A small network was shown many inputs. Here are its activations along a few directions, one row for each input.
Each table varies a few parts of the input and shows all the possible inputs, shuffled.
A made-up example of a description, with smaller parts first: one of 6 places along a line, together with either a single point or one of 9 places around a ring or (one of 2 separate values, together with one of 8 places around a ring).
Shared parts are said once, and a part with two or three values counts as separate values.

Other details of the inputs vary at random and push rows far along two fixed directions, the same in every table; ignore that.

Rows:
x1: [ 15  12  20  39   5 -10  17 -26  -8   2   6]
x2: [ 18   6  -3  22 -13   1  31  -3   0   5  -9]
x3: [  9   1  -9   1 -20   8  26   7  -1   5  -9]
x4: [ 15  -2  18  31  15  -1  27 -38  18  -6  -3]
x5: [  1  12 -14  -5   0 -11 -16  11 -14   2   2]
x6: [ -1 -28 -20 -27   9   7 -18  25  11   4   2]
x7: [  6 -19 -19 -14  -3  12  19  12  20  -1 -11]
x8: [-32  -1  55 -12   8   7 -12 -42   4   0  18]
x9: [-31  -2  49 -12  22  -9 -42 -27  -7   7  24]
x10: [ -9   3  31  -2  -2  -7  -8 -27 -12   3  17]
x11: [-17 -15 -10 -29  -9  13  -3  28   8   4  -4]
x12: [-11 -14 -12 -23   0   7 -15  38   3   8  -1]
x13: [ 20   8  -8  32  -1 -11  15   6  -9  11  -6]
x14: [ 10  23   9  25   6 -12   2 -26 -11  -5   4]
x15: [-13   6   2 -33 -13   1 -17  -3  -7  -5   7]
x16: [ -5 -27 -22 -31   1   9 -13  18  11   0   1]
x17: [ 18   1 -25  27  -2   6  35  30  11   2 -22]
x18: [ 13  28  13  32   2 -12  17 -35  -9 -10   2]
x19: [-13  12 -31  -1  -2  -2 -47  34 -16 -25  -9]
x20: [-25   5   7 -47 -17   5 -22  -6  -7  -4   9]
x21: [ 30 -10 -36  25  13  -3  22  25  14   4 -18]
Description of these inputs: either a single point or (one of 4 places along a line, together with one of 5 places along a line).

Rows:
x22: [17 -1  3 17  0  4 33 -6  8  9 -6]
x23: [ -5 -14  -5 -16  -7  11   8  16   8   8  -3]
x24: [-11   6  27   0   4  -3 -10 -26  -3  -5  10]
x25: [19  4 -5 28  6 -3 17 -3  4 -1 -8]
x26: [-12 -12  32  -8  12   1  -7 -25   7   8  15]
x27: [ -6   4  21   7  10  -1  -2 -29   5  -7   6]
x28: [  0   0 -17 -16 -10   0  -7  22  -6   4   0]
x29: [  7  11  12  28  11 -10   1 -19  -5   0   0]
x30: [  1   1 -21  -3  -4   0  -5  27  -3   1  -9]
x31: [-13   6  31  -5   5  -5 -18 -32 -10   0  19]
x32: [ -8   0  16 -10  -1  -4 -12 -16  -5  -2  11]
x33: [ -6 -11 -16 -22  -4   4 -18  23  -2   4   2]
x34: [-4  6 -3  0 -5 -2 -7  7 -8 -1 -3]
x35: [-11  -9 -15 -28  -5   8 -16  21   4  -1  -1]
x36: [-13   4  19  -5   0  -1 -15 -15  -5  -2  10]
x37: [-11 -15 -10 -32  -1   5 -21  11   4   0   5]
x38: [ -9  10  22   5   3  -5  -9 -19  -8  -3   9]
x39: [ 20   1 -33  13  -9   8  30  24   8  -4 -23]
x40: [ 21  12 -21  26  -6  -5  22  12  -4   2 -14]
x41: [-3 -3 -6 -4 -1  1 -3  9  1 -4 -2]
x42: [  2   5   9  13   8  -7  -4 -10  -4   0   5]
x43: [ 19  18   2  46   9  -8  26 -11   1  -5  -9]
x44: [ 19   6   1  33  10  -6  23 -17   6  -4  -7]
x45: [ 15 -11 -22   8  -4   8  31  27  14   7 -17]
x46: [  5  -2 -12  -5  -6   2   8   3   3  -2  -3]
x47: [-12   1  16  -4   5  -1 -16 -11  -4  -3  10]
x48: [-13 -10 -11 -34 -10   9 -17  20  -1  -2   1]
x49: [ -7  -8 -14 -33 -10   4 -12  18  -2   2   2]
What do these inputs look like to the network?
> one of 4 places along a line, together with either a single point or one of 6 places along a line
The inputs of x38 and x43 match in every part but the place on the line of 4. If x23 is changed in the same way as x38 into x43, which row does it become?
> x45
Which other rows agree with x25 in the place on the line of 4? List them by row number.
> x26, x29, x33, x37, x42, x44
Start at x34 and move only the place on the line of 6, one step at a time. The first step leads to x38. Which rows follow, in order?
> x36, x24, x48, x39
Which other rows agree with x32 in the place on the line of 4? List them by row number.
> x22, x28, x31, x40, x46, x49
